A small network was shown many inputs. Here are its activations along a few directions, one row for each input.
Each table varies a few parts of the input and shows all the possible inputs, shuffled.
Descriptions start from the smaller parts, as in this example, which fits no table here: one of 3 separate values, together with either a single point or one of 9 places along a line or (one of 6 places along a line, together with one of 8 places around a ring).
Shared parts are said once, and a part with two or three values counts as separate values.
(in the rows, 128 means zero)

Other details of the inputs shift rows strongly along three fixed directions, in all tables alike. That doesn't count.

Rows:
r1: [114 193 161 106  91 137 100  98 153  87 104 139 162]
r2: [216 101  90 106 102  94 219  77 171 168 155  80 124]
r3: [149  65  77 180 112 106 159 162 116 125 171 125  92]
r4: [170 159 191 114  87 112 164  69 130 171 156 100 134]
r5: [233 124  86 125  52  79 224  85 175 117 162  92 123]
r6: [188 116  55  99 146 109 175 107 188 144 102  98 141]
r7: [155 192  39  92 153 125  91 141 221  47  18 137 177]
r8: [114 198 164 106  93 140  94  96 154  85 104 139 163]
r9: [153 185 207 117  48 106 152  61 137 108 166 107 143]
r10: [145  64  76 180 113 106 161 164 115 125 167 128  92]
r11: [ 78 119 192 152 113 136 102 148  58 107 177 170 104]
r12: [123 178 157  76 138 124 118  88 147 132 106 115 147]
r13: [153 160 190  84  92 106 169  59 127 158 163  97 129]
r14: [ 70 248 163  85 147 149  25 119 177  42  24 155 198]
r15: [ 76 120 193 152 112 135 104 147  58 106 175 170 104]
r16: [ 29 139 146 147 159 169  33 181  90  83 100 190 132]
r17: [169 161 192 113  87 111 165  69 129 171 155 101 136]
r18: [152 148 192  91  98 115 172  61 129 159 163 105 137]
r19: [105  89  35 166 173 129  91 203 141  87  86 153 118]
r20: [166 166  47  99 175 126 106 137 213 122  22 114 169]
r21: [147  64  70 175 103 120 158 158 117 130 173 133  94]
r22: [123  74  48 158 180 156 115 194 135 137  88 122 121]
r23: [113 198 164 106  93 138  96  96 152  86 103 139 164]
r24: [ 77 120 191 153 114 135 106 146  57 107 177 170 105]
r25: [153  56  85 170 134 140 166 162 111 165 155 103 100]
r26: [146  52  82 144 156 119 170 145 113 169 164 122  95]
r27: [126  84  47 152 194 133 110 190 136 151  84 140 117]
r28: [122  78  48 158 182 156 115 193 134 136  88 122 123]
r29: [100 107 186 151 139 136 115 138  70 173 164 142 105]
r30: [193 117  57 125 125 130 171 128 187 140  90  81 145]
r31: [120 177 158  75 137 123 121  90 146 132 104 117 148]
r32: [ 78 107 180 125 149 131 119 131  63 161 173 142  99]
r33: [ 93 100 185 155 129 160 117 145  69 157 164 126 112]
r34: [ 86  94 182 131 150 139 123 129  71 161 175 145 106]
r35: [ 45 128 146 113 199 151  59 165  89 129 104 162 121]
Description of these inputs: one of 5 places around a ring, together with either one of 3 separate values or one of 4 places along a line.
Question: Changing only the place on the ring of 5 turns r11 into r5. The same change can be made to r34. Which row results?
Answer: r18
Question: Change only the place on the ring of 5 in r14. List by row number the other rows that result.
Answer: r3, r9, r10, r19
Question: Start at r28 and move only the place on the line of 4, one step at a time. The first step leads to r17. Which rows follow, in order?
Answer: r6, r32
Question: Change only the place on the line of 4 in r34. List by row number the other rows that result.
Answer: r29, r33, r35
